These are the activations of a small neural network, seen along a few directions. Each row is one input.
Each table varies a few parts of the input and shows all the possible inputs, shuffled.
A made-up example of a description, with smaller parts first: one of 2 separate values, together with either a single point or one of 9 places along a line or (one of 4 places along a line, together with one of 8 places around a ring).
Shared parts are said once, and a part with two or three values counts as separate values.

Other details of the inputs shift rows strongly along two fixed directions, in all tables alike. That doesn't count.

Table:
row 1: [-16  36   9 -10 -36  -1  24  18 -22  -8   1  38 -11   1]
row 2: [-32  28   9   5 -26  -2  19   9 -43  -8  -1  15  -5  -2]
row 3: [ 12 -17  32 -10  10  -9 -30 -12  50  32  33 -41 -17  41]
row 4: [ 15 -35 -22  17  27  -4  14 -30  11   7 -41 -12  18 -31]
row 5: [-35   0  17 -18 -34  10  14  -7 -31  -5  -2   9 -13   9]
row 6: [ -3 -37 -49  15  33  -3  14 -31  -9   6 -38  -7   5 -23]
row 7: [  9 -27 -19  31  31  -8  12 -24  -9  11 -32 -17  17 -36]
row 8: [ 28 -47 -36  21  36  22  -3 -16  -8 -19 -27  -7  19 -43]
row 9: [  0 -16 -54  33  43 -14  12 -18 -12   7 -34  -5  10 -28]
row 10: [ 16   9   5  -3  21 -19 -26   7  59  32  36 -19 -18  42]
row 11: [-16  32  32   0 -36  -3  16  12 -31  -5   4  16  -6  -4]
row 12: [-20  11  37 -17 -45   8  16   1 -26  -5   1  14 -10   0]
row 13: [ 13   8  32   3  14 -19 -32   4  46  32  42 -37 -14  40]
row 14: [ -8  19  13 -21 -32  15   5  21 -27 -34   1  28  15  -6]
row 15: [ 31 -13  15 -12  16  14 -45  12  45   2  45 -25 -12  31]
row 16: [-10   4  19 -35 -40  23   4  10 -21 -34   2  25   8   1]
row 17: [ 10 -25 -45  24  36  -8  18 -20   3  10 -36   0  13 -33]
row 18: [  1  -7 -52  35  42 -16  13 -15 -15   7 -31  -4   9 -26]
row 19: [  9 -38 -43  16  33  -2  19 -29   5   8 -40  -1   9 -30]
row 20: [ 16   3   6  -8  20 -17 -27   7  62  33  36 -22 -19  46]
row 21: [-33  23  14  -2 -29   0  14   8 -36  -6   3  14  -8   4]
row 22: [ 23  -2  14 -18  18  -2 -43  11  51   5  40 -27   6  39]
row 23: [-13  31  29 -12 -43  -1  17  13 -13  -8  -3  27  -3  -2]
row 24: [-37  12  21 -18 -39   9  16   1 -35  -8   2  13 -14   9]
row 25: [-15  15  27 -21 -47   8  23   2 -16 -11 -13  26  -3  -7]
row 26: [-30  24   3 -18 -37   2  16  11 -31  -7   1  29 -17   9]
row 27: [ 33   1  14   0  21   6 -48  21  46   4  50 -24  -9  31]
row 28: [ 20 -33 -38  15  41   7   2 -16  -4 -19 -34  -9  36 -37]
row 29: [  3  -6   0 -15  19 -13 -30  -5  49  30  34 -30 -25  51]
row 30: [-20  15  14 -27 -43   8  21   7 -13  -6  -1  32 -16   6]
row 31: [  0  14  14 -13 -36  29   1  26 -34 -34   9  32  -1 -14]
row 32: [ 32 -14 -34  37  43   9  -8   3  -8 -16 -13  -6  20 -38]
row 33: [ -7 -29 -38  34  40  -7  13 -26 -19   9 -34 -19  15 -30]
row 34: [-34  16  11  -4 -30   3  18   5 -40  -7  -4  14  -6  -1]
row 35: [-10  35  23  -4 -38  -3  22  14 -19 -10  -8  28   1  -9]
row 36: [ 20 -16 -38  25  42   0   0  -6  -7 -19 -28  -4  38 -37]
row 37: [ 11 -26 -23  38  37 -12  12 -22 -11  11 -35 -18  20 -39]
row 38: [ 31  -6  18 -11  13  12 -48  17  47   5  51 -24 -12  35]
row 39: [ 27  14  12  -6  25  -9 -42  19  48   4  43 -26   7  40]
row 40: [-13  18  24 -16 -43   4  21   5 -15  -9 -11  25  -1  -8]
row 41: [ 20   6  25  -6  11 -18 -28   4  61  29  30 -28  -9  38]
row 42: [-30  20   5 -23 -40   4  14   8 -27  -6   3  27 -19  12]
Description of these inputs: one of 6 places along a line, together with either one of 2 separate values or one of 5 places around a ring.
Q: The inputs of row 6 and row 26 match in every part but the place on the line of 6. If row 19 is changed in the same way as row 6 into row 26, which row does it become?
A: row 20
Q: The inputs of row 7 and row 11 match in every part but the place on the line of 6. If row 40 is changed in the same way as row 7 into row 11, which row does it become?
A: row 35
Q: Change only the place on the line of 6 in row 27. List by row number the other rows that result.
A: row 8, row 15, row 31, row 32, row 38
Q: List by row number the other rows that have the place on the line of 6 in common with row 24.
A: row 12, row 15, row 25, row 28, row 29, row 30
Q: A walk changes only the place on the ring of 5. It starts at row 9 and steps to row 10. List the rest of the walk in order.
A: row 23, row 13, row 21

Table:
row 43: [ -8   6  16  -9 -16  -3   1   7   8  11  14  13 -10  11]
row 44: [ -5 -10  -9  18   4   5  12  -5 -13   5 -16   0  -3 -19]
row 45: [  2   0   6  -2   0   1   9  -3 -12  -2  -1   1   9 -10]
row 46: [ -2  -3  -4  -8  -7   0   7  -8   3   2  -7   8 -11   4]
row 47: [  3   8   4 -14 -13   7 -16  13   8  -3  14  -1  -6  11]
row 48: [ 7 -9  4  4 -1  7 -7  4 -1 -5  5  3 -3 -3]
row 49: [  4  -7  -9   6   2   6  10 -16 -12 -10 -19   2   1 -18]
row 50: [  5   3  10  -5  -7  -5 -11   5   2  -3   1  -1   6   3]
row 51: [  2  -3   9 -10  -3   6  -1  -2  -5  -1  11  -4  -3   4]
row 52: [-10  -7  -1  -2   0   7   2  -8 -11 -10  -3  -1   3  -4]
row 53: [-15   0  -1  -7  -4  -5   8  -3   1   2  -3   9   4   5]
row 54: [ 13   6  -5   7  29 -16 -19   4  22  19  28 -21  -7  27]
row 55: [  2   7  10  -8 -14  13  -9  17   7  -5  20   8 -11   7]
row 56: [  2  -8  -3  13  30 -14 -13  -7  33  20   7 -32   4  19]
row 57: [  5  -8 -32  27  46 -15  -9 -11   9   8  -5 -18   9  -1]
row 58: [ 27  -6  -3   1  35  -8 -24   7  46  18  26 -29   6  21]
row 59: [ -4  -3 -12  11   0   3  17 -11 -12  -2 -25   0  -4 -14]
row 60: [ -2  -6 -16   2   9  11  -1   2  -2 -12  -5   1   9  -7]
row 61: [ -3   9 -12  20   7  -5   5   3 -17   0  -2  11  -4 -12]
row 62: [  2  -3   8   9   1   1   3  -3  -4   1   0   3   4 -14]
row 63: [  0 -10   0   8   1   8   3  -6 -12  -4  -4   3  -2 -17]
row 64: [  5  -3   4  -7  -7   2 -15   3  -1  -5   4  -3  -1   6]
row 65: [ -1 -13  -9   4   8   7  -3  -5  -7 -13  -8  -1   9  -4]
row 66: [ -9   6   2   4  -9  -7   7  -1  -9   6 -13  -3   3  -8]
row 67: [ -9   7  15 -12 -15   4   4   7  -4   7  12  -4 -12  17]
row 68: [-9  0  4  1  0  1  5 -6 -9 -8 -5  1 10 -7]
row 69: [  7   2  -2   8   3   5   0  11   4  -3   1   8   6 -13]
row 70: [ -2   9  11 -13 -13  -8   3  -1  16   7   6   7 -10  17]
row 71: [ -5   2   3 -11  -9 -11  -2   0   5  10   0   4  -2   5]
row 72: [-2  5  9 -4 -9 -4 -2 -3 -7 -2 -2 -1  4 -7]
row 73: [ -5   8   3   7  -7  -4  16  -5  -3   2 -15   0  -1  -5]
row 74: [ 9  6 -2 -6 -5  9 -4  5 10 -8  5  2 -7  5]
row 75: [ 4  8 14 -4 -7 -2  2 -6  5 -3  1  0 -2  2]
row 76: [-13 -11 -12  -5   4   1   5  -8  -1   1  -6   4  -1   2]
row 77: [ -9   9  15   6 -13  -1   7   6  -1   9   4   3  -6   1]
row 78: [ -3  21  -4   5  -4  -7   6   2 -11  -5   0   9 -11   4]
row 79: [-16  -5  -8   6   1   4  10  -6 -13  -3 -14  -3   1  -5]
row 80: [ 6  1 14  3 -4  1 -7  9  4 -2  8  5  1  1]
row 81: [ -7  16 -10   6  -3 -10   0   4 -20  -2  -4   6  -3  -5]
row 82: [ -1  -7  -5   0  -2   3  -1  -9 -14  -5 -10  -3   2 -14]
row 83: [ -9   3   5  -4 -12  -1  -3   1  -3   7  -1  -8 -10   6]
row 84: [ 7 -3  4 -1  2  1  5  4 -9 -7 -3  4 12 -6]
row 85: [ -3 -13 -13  -6   4   1  12  -6 -10   4  -8   6   0  -7]
row 86: [ 28 -13 -25  20  42  -7  -8  -9  31   6 -13 -19  13 -11]
row 87: [ 11   0   2   4   2  -2   2  -4   2  -9 -11   3   6  -5]
row 88: [  2  17  12 -14 -16   1 -11  17   7  -3  11   4   1   8]
row 89: [ -4 -12 -15  -4   2  -4   1  -9  -5   6 -14   2  -2  -8]
row 90: [-5  8 11 -2 -7 -3  9  4 -2  9  4 -5  1  7]
row 91: [ 9 -1  5 -4 -5  5 -7 -2  6 -9  2  0 -6  8]
row 92: [ -5   8  -1  -4  -1   6  -1  10   2 -11   2   7  11   0]
row 93: [ -4   6  17  -9  -7   0 -10   8   7  -8  13   1   5  18]
row 94: [  5   3   0 -12  -6  12  -1  13  -2  -7  12   4   0   3]
row 95: [-2 -2  0 -8  0 -6 10 -1  1  9  1  6  3  3]
row 96: [ -2 -18 -15   8   7   2  10  -8  -7   6 -13  10  -3 -17]
row 97: [  4   1  14 -15 -11   8  -7   9  -2  -6  17   1  -4  15]
Q: What do these inputs look like to the network?
A: one of 5 separate values, together with either a single point or (one of 2 separate values, together with one of 5 places along a line)
Q: The inputs of row 69 and row 88 match in every part but the choice among 5 separate values. If row 62 is changed in the same way as row 69 into row 88, which row does it become?
A: row 72
Q: The inputs of row 85 and row 46 match in every part but the choice among 5 separate values. If row 58 is changed in the same way as row 85 into row 46, which row does it become?
A: row 86
Q: Change only the place on the line of 5 in row 51. List by row number the other rows that result.
A: row 67, row 85, row 94, row 97
Q: Change only the choice among 2 separate values in row 56. List by row number the other rows that result.
A: row 79
Q: Change only the choice among 2 separate values in row 47. List by row number the other rows that result.
A: row 88
Q: Change only the place on the line of 5 in row 65. List by row number the other rows that result.
A: row 52, row 60, row 76, row 79
Q: Change only the choice among 5 separate values in row 71. List by row number the other rows that result.
A: row 43, row 53, row 70, row 95
